Each row below is a small network's average activation on inputs in which a field has the value named, seen along a few directions.
Related values have similar rows: they may be neighbours, one step apart, or belong to one group.
In the rows, zero is written as 500.
Random noise pushes rows far along 2 fixed directions. That doesn't count. These rows show it; they differ only by the noise:
[687 552 333 704 498 666 453 461 594 621 465 215 422 507 260]
[416 726 624 643 554 482 400 480 757 335 547 338 656 685 493]
[678 185 454 347 462 414 810 378 486 630 393 647 304 355 538]
[247 621 872 400 568 225 574 444 794 165 556 662 731 706 795]


Field P:
p8: [497 464 306 521 584 624 335 457 262 572 546 617 466 410 462]
p6: [462 500 552 453 483 537 379 384 394 435 490 649 669 441 600]
p5: [636 456 539 544 451 514 487 456 538 492 524 394 473 487 379]
p7: [592 453 542 562 445 473 431 325 574 584 495 625 535 431 469]
p4: [518 595 472 448 373 523 486 690 383 662 458 336 353 426 421]
p3: [554 384 492 321 451 457 641 495 336 486 416 613 473 361 560]
p2: [336 489 352 487 676 463 492 577 388 434 527 563 613 505 634]
p1: [292 730 431 604 576 593 373 793 505 457 558 398 454 672 492]
p9: [435 449 690 441 410 432 603 573 585 468 572 504 484 616 520]
P is arranged as a 3 by 3 grid.
Which values are neighbours of p3? Give them in the order they are listed. -> p6, p5, p4, p2
Fewest steps between p8 and p9? -> 4
A value of P combines one of 3 hidden first parts with one of 3 second parts; all combinations occur once.
p1 and p9 share the first part; p1 and p8 share the second. Which value has the first part of p8 and the second part of p9? -> p7

Field V:
v4: [384 715 690 559 518 368 360 428 625 304 540 511 644 605 572]
v3: [576 429 304 583 523 573 536 641 371 763 453 513 342 465 381]
v5: [671 100 271 295 544 426 688 357 348 629 421 725 255 295 605]
v11: [656 274 520 383 473 407 804 451 557 549 480 494 392 374 473]
v15: [568 407 589 344 373 424 675 515 505 586 442 471 420 426 493]
v16: [480 559 375 556 464 728 331 474 496 603 465 501 439 484 449]
v10: [483 327 272 437 573 543 594 613 347 550 434 582 409 460 564]
v9: [488 508 638 437 518 430 477 469 537 366 549 594 583 501 529]
v14: [607 568 603 636 340 509 481 476 626 516 545 343 586 571 398]
v7: [540 604 628 522 494 497 458 447 508 385 469 503 614 485 510]
v1: [297 586 534 507 553 530 433 631 490 409 577 449 596 572 621]
v2: [249 953 579 613 580 546 212 518 657 224 587 329 820 677 589]
v12: [451 334 443 384 521 446 534 422 430 549 475 657 492 450 583]
v6: [496 762 565 760 570 641 235 427 622 470 553 313 663 661 306]
v13: [596 327 616 478 419 397 671 497 495 560 502 582 315 548 493]
v8: [458 229 472 202 505 324 817 564 290 549 443 802 325 293 669]
V is arranged as 4 separate groups.
List the group mates of v7, in the order listed. -> v4, v9, v6
List the group mates of v15, in the order listed. -> v11, v14, v13
List the group mates of v16, in the order listed. -> v5, v2, v12
